Here are a small network's activations along a few directions, averaged over the inputs that share one value of a field.
Related values have similar rows: they may be neighbours, one step apart, or belong to one group.
In the rows, 500 means zero.
Random noise pushes rows far along 18 fixed directions. That doesn't count. These rows show it; they differ only by the noise:
[533 502 610 483 588 522 533 526 651 579 421 410 389 559 448 442 619 400
 396 532 495 359 612 510 666 578 360 661]
[363 535 553 504 577 498 566 505 617 539 384 554 522 515 407 412 427 373
 549 530 582 412 585 452 618 557 531 476]
[541 351 506 356 304 340 541 475 428 538 543 460 516 377 569 579 613 465
 440 490 186 238 417 667 292 469 450 289]
[619 572 514 511 633 492 381 508 345 422 467 467 511 453 465 555 561 525
 374 518 589 390 641 338 527 453 399 568]
[368 490 399 438 445 385 345 618 514 651 324 468 417 591 370 559 520 544
 640 410 636 401 528 505 624 646 399 573]
[408 476 490 459 494 473 563 573 513 588 440 419 361 558 455 531 449 553
 489 432 547 575 449 563 513 548 458 465]
[440 368 547 566 417 427 453 542 441 442 523 494 422 426 440 443 570 580
 397 501 225 388 424 438 569 428 362 302]
[602 380 359 569 435 327 540 452 596 593 476 462 397 396 464 740 532 513
 285 394 440 693 564 468 331 634 353 335]
[468 530 455 641 449 504 475 410 400 577 500 620 546 462 534 402 588 452
 466 571 318 510 569 491 528 509 597 570]
[498 556 482 501 490 310 665 596 818 575 496 607 461 316 412 427 549 646
 586 429 565 502 502 471 445 629 445 567]
[527 648 352 426 441 569 318 337 617 461 652 696 580 540 333 726 569 378
 445 653 496 478 590 691 716 634 672 472]
[653 773 601 705 568 525 425 401 702 325 520 469 560 402 482 502 695 628
 497 574 399 489 352 368 502 399 546 647]
[520 442 602 559 360 633 206 378 392 330 511 621 536 612 394 537 544 378
 622 568 520 429 700 473 700 623 445 494]
[630 630 446 653 610 326 693 427 492 435 557 528 371 594 339 585 471 552
 391 552 453 547 467 560 537 399 557 395]
[405 404 389 588 509 577 386 564 422 534 471 449 554 641 596 466 407 578
 496 529 464 652 145 557 406 421 701 496]
[610 426 487 563 382 552 106 501 557 463 324 511 496 559 444 645 694 500
 497 506 484 362 408 487 524 712 428 484]
[474 576 502 474 483 397 635 428 623 350 490 417 470 510 409 527 488 415
 550 573 560 555 442 571 389 474 581 486]
[596 370 442 560 486 530 486 356 436 425 599 574 338 586 409 577 548 360
 261 599 371 556 390 607 511 608 539 436]
[466 334 475 644 453 614 561 425 376 441 502 612 505 539 583 351 368 267
 515 532 528 717 607 303 381 556 569 638]
[389 358 419 486 489 492 447 557 717 601 373 450 630 517 524 622 349 316
 492 434 481 449 481 331 481 507 460 356]


Values of C:
c15: [460 264 580 527 513 460 338 501 405 505 538 583 512 468 503 287 643 646
 486 543 466 394 380 596 588 612 418 522]
c18: [580 340 343 496 607 296 290 543 669 293 513 417 664 490 368 632 441 560
 478 529 822 591 550 377 463 537 384 458]
c12: [674 477 527 648 483 469 580 613 564 568 276 569 444 504 572 302 700 564
 439 577 458 530 552 637 371 632 571 454]
c13: [588 600 610 474 542 587 518 490 386 434 438 351 487 464 638 549 521 595
 492 442 474 460 400 421 378 355 465 470]
c5: [370 521 417 519 496 516 497 490 452 641 525 554 500 515 523 434 467 542
 539 474 488 605 389 623 529 515 609 518]
c19: [398 290 580 477 547 625 320 540 434 427 462 318 478 559 521 519 402 529
 439 422 567 556 286 388 488 485 386 401]
c3: [549 556 608 408 455 640 606 560 492 553 596 520 468 497 618 490 424 556
 605 389 396 343 372 457 485 428 512 526]
c8: [435 373 514 549 429 504 341 423 484 481 555 487 635 453 581 447 537 510
 571 497 396 496 311 473 404 486 524 562]
c17: [467 333 594 517 273 513 474 533 476 338 634 468 516 566 562 396 532 606
 675 541 334 530 359 627 497 406 482 412]
c16: [481 503 445 484 526 490 476 625 449 520 531 474 592 435 565 482 467 557
 422 473 368 392 468 400 548 274 456 416]
c10: [449 473 416 593 338 393 370 510 450 322 248 593 678 361 488 479 527 380
 657 546 490 437 691 218 366 486 499 282]
c7: [320 494 447 594 636 291 559 515 295 646 397 426 588 497 457 427 380 607
 507 453 575 583 624 472 541 366 457 411]
c2: [548 525 536 292 437 686 366 607 326 464 559 543 472 473 530 619 472 553
 524 428 571 389 570 528 545 511 441 376]
c4: [477 443 396 358 417 472 499 703 574 742 449 449 332 588 551 504 570 577
 567 391 391 345 295 564 576 540 419 617]
c9: [497 395 637 484 619 480 553 499 573 503 429 512 612 458 563 391 431 461
 529 493 581 423 485 500 429 503 502 346]
c14: [531 552 569 313 379 702 632 491 526 382 551 526 458 454 572 535 432 295
 553 492 492 427 464 428 352 519 536 532]
c1: [451 383 507 408 565 434 417 672 322 602 426 487 447 566 485 349 509 568
 568 432 630 320 539 534 607 524 369 639]
c6: [348 407 469 431 546 612 664 688 691 741 392 408 359 410 627 310 570 468
 282 470 368 523 447 448 550 592 425 602]
c11: [330 554 280 340 469 417 308 534 328 545 564 493 560 309 464 609 504 540
 526 415 486 433 578 320 554 425 393 507]
C is arranged as a line.
List every value one step from c5, in the order listed.
> c2, c1
List every value one step from c9, in the order listed.
> c12, c4
List every value one step from c19, in the order listed.
> c3, c8
List every value one step from c6, in the order listed.
> c18, c17
